A small network was shown many inputs. Here are its activations along a few directions, one row for each input.
Each table varies a few parts of the input and shows all the possible inputs, shuffled.
A made-up example of a description, with smaller parts first: line(4) and (point or ring(9) or (values(2) and ring(5))).
Shared parts are said once, and a part with two or three values counts as separate values.

Other details of the inputs shift rows strongly along two fixed directions, in all tables alike. That doesn't count.
These rows show it; all are for the same input, with only those details redrawn:
[.31 .21 -.07 .14 -.19 .28 .11 -.01 .06 .01 .05]
[-.34 -.01 -.23 .03 .44 -.15 -.15 .06 .30 -.35 -.23]
[-.34 -.02 -.22 .03 .44 -.16 -.15 .06 .29 -.34 -.23]
[.31 .21 -.06 .13 -.19 .28 .11 -.01 .06 .00 .05]
[.31 .21 -.07 .14 -.19 .28 .11 -.01 .06 .00 .04]
[-.10 -.56 -.15 .08 -.30 -.29 -.23 .13 -.64 .41 .51]
[-.34 -.02 -.22 .03 .44 -.16 -.15 .06 .29 -.35 -.23]
[-.34 -.02 -.22 .03 .44 -.16 -.15 .06 .29 -.34 -.22]

A family of inputs:
x1: [.18 .12 .15 -.10 -.25 .23 .26 -.11 .11 .03 .02]
x2: [.14 .18 .05 -.07 -.22 .25 .23 -.18 .03 .06 .04]
x3: [.30 .11 -.04 -.11 -.21 .29 .15 -.13 .08 .14 -.10]
x4: [-.44 .03 -.03 .04 .47 -.15 -.14 .06 .21 -.17 -.41]
x5: [-.07 -.55 -.09 .05 -.35 -.33 -.26 .19 -.59 .37 .50]
x6: [.25 .12 .01 -.10 -.29 .23 .18 -.03 .07 .06 -.11]
x7: [.31 .21 -.07 .14 -.20 .28 .11 -.01 .05 .01 .05]
x8: [.14 .32 .29 .09 -.19 .22 .11 -.04 .02 .12 -.01]
x9: [-.43 .05 -.12 .02 .46 -.17 -.13 -.03 .31 -.38 -.10]
x10: [.23 .13 -.05 -.06 -.24 .28 .21 -.10 .02 .09 -.10]
x11: [-.03 -.57 -.15 .03 -.26 -.28 -.29 .10 -.59 .46 .51]
x12: [-.74 -.71 -.20 -.08 .38 -.70 -.52 .08 -.34 .09 .37]
x13: [-.39 -.02 .07 .01 .44 -.17 -.10 .12 .29 -.21 -.43]
x14: [-.29 -.08 -.13 .01 .41 -.18 -.13 .12 .38 -.38 -.25]
x15: [-.38 -.02 -.02 -.01 .43 -.20 -.10 .02 .39 -.41 -.12]
x16: [.29 .25 .13 .10 -.12 .30 .07 -.05 .03 .22 -.14]
x17: [.17 .25 .33 .10 -.18 .25 .18 -.04 .04 .13 -.01]
x18: [.19 .30 .24 .08 -.11 .28 .08 -.13 .02 .21 .00]
x19: [.16 .19 .11 -.11 -.28 .21 .20 -.12 .07 .02 .03]
x20: [.24 .27 .10 .09 -.23 .21 .10 -.04 .11 -.07 .16]
x21: [-.43 -.05 -.10 -.22 .44 -.17 -.08 -.14 .33 -.22 -.24]
x22: [.21 -.57 .18 -.33 -.07 -.70 -.03 .06 -.92 .21 .50]
x23: [.27 .05 .04 -.09 -.27 .25 .24 -.04 .10 .06 -.11]
x24: [.24 .28 .19 .11 -.21 .25 .10 .05 .03 .14 -.16]
x25: [.29 -.63 .09 -.32 -.09 -.68 -.06 .14 -.93 .23 .37]
x26: [.12 .32 .24 .13 -.14 .27 .15 -.10 -.03 .15 .00]
What is each input in this table made of?
Answer: values(2) and (point or (values(3) and line(4)))
The inputs of x7 and x9 match in every part but the values(2) part. If x6 is changed in the same way as x7 into x9, which row does it become?
Answer: x19
Which other rows does x17 become when the line(4) part takes its other values? List them by row number.
Answer: x8, x18, x26

A family of inputs:
x27: [.00 -.07 -.06 .05 -.06 -.02 -.03 .02 -.09 .03 .14]
x28: [-.04 -.13 -.08 .04 -.06 -.07 -.10 .03 -.10 .07 .15]
x29: [-.03 -.13 -.08 .05 -.08 -.05 -.07 .07 -.10 .05 .11]
x30: [-.07 -.11 -.02 -.05 -.08 -.03 -.04 -.02 -.08 .12 .07]
x31: [-.06 -.04 .05 .04 -.05 -.03 -.07 .01 -.10 .13 .08]
x32: [.15 -.09 .01 -.13 .02 -.17 .03 .01 -.23 -.01 .04]
x33: [-.28 .21 -.02 .01 .49 -.01 -.06 -.01 .45 -.34 -.39]
x34: [.03 -.10 -.08 .06 -.07 .00 -.05 .03 -.08 .07 .12]
x35: [-.06 -.13 -.02 -.03 -.10 -.02 -.01 .02 -.09 .11 .03]
x36: [.74 .66 .16 .08 -.42 .75 .44 -.18 .32 .03 -.15]
x37: [-.06 -.07 .05 .06 -.07 -.04 -.05 .06 -.12 .13 .05]
x38: [-.09 -.07 .06 .05 -.04 -.06 -.05 .01 -.14 .11 .10]
x39: [-.16 .17 .03 -.21 .60 -.21 .05 -.01 .45 -.57 -.44]
x40: [-.07 -.10 .00 -.03 -.08 -.03 .01 -.03 -.09 .09 .08]
What is each input in this table made of?
Answer: values(2) or (values(3) and line(4))
A walk changes only the line(4) part. It starts at x29 and steps to x34. List the rest of the walk in order.
Answer: x28, x27
